[-16.5   6.9  29.4 -55.8 -50.9 -19.5   8.5  23.0]  k_260
[-16.5   6.9  29.4 -26.4 -50.9 -19.5   8.5  23.0]  k_404
[ -5.8  24.3  21.5 -39.7 -26.3 -76.3   1.1  30.5]  k_398
[  1.1 -76.3  18.4 -28.0 -44.8  33.9  -9.0  43.9]  k_397
[-76.3   1.1  24.3 -26.3 -39.7  21.5  -5.8  38.7]  k_345
asked: [-76.3   1.1  24.3 -26.3 -39.7  21.5  -5.8  38.7]  k_345
back: [ -5.8  21.5 -39.7 -26.3  24.3   1.1 -76.3]  k_345
back: [-19.5 -50.9 -26.4]  k_404
back: [ 30.5   1.1 -76.3 -26.3 -39.7  21.5  24.3]  k_398

[ 15.3  -6.2 -30.4 -64.7 -68.8] = k_591
[  1.8  -6.2 -25.9 -57.0 -64.1] = k_864
[ -6.7  -6.2 -29.0 -67.9 -53.1] = k_40
[  4.8  -6.2 -40.1 -68.2 -43.6] = k_605
[ 18.9  -6.2 -50.3 -66.7 -33.7] = k_458
[ -6.7  -6.2 -30.5 -68.7 -51.7] = k_748
[ -3.4  -6.2 -30.4 -68.7 -54.1] = k_889
[ 15.3  -6.2 -47.9 -67.6 -36.6] = k_654
[-30.2  -6.2 -23.4 -64.5 -47.7] = k_193
asked: [ 15.3  -6.2 -47.9 -67.6 -36.6]  k_654
back: [-68.7 -30.5  -6.2]  k_748
asked: [ 15.3  -6.2 -30.4 -64.7 -68.8]  k_591
back: [-67.9 -29.0]  k_40

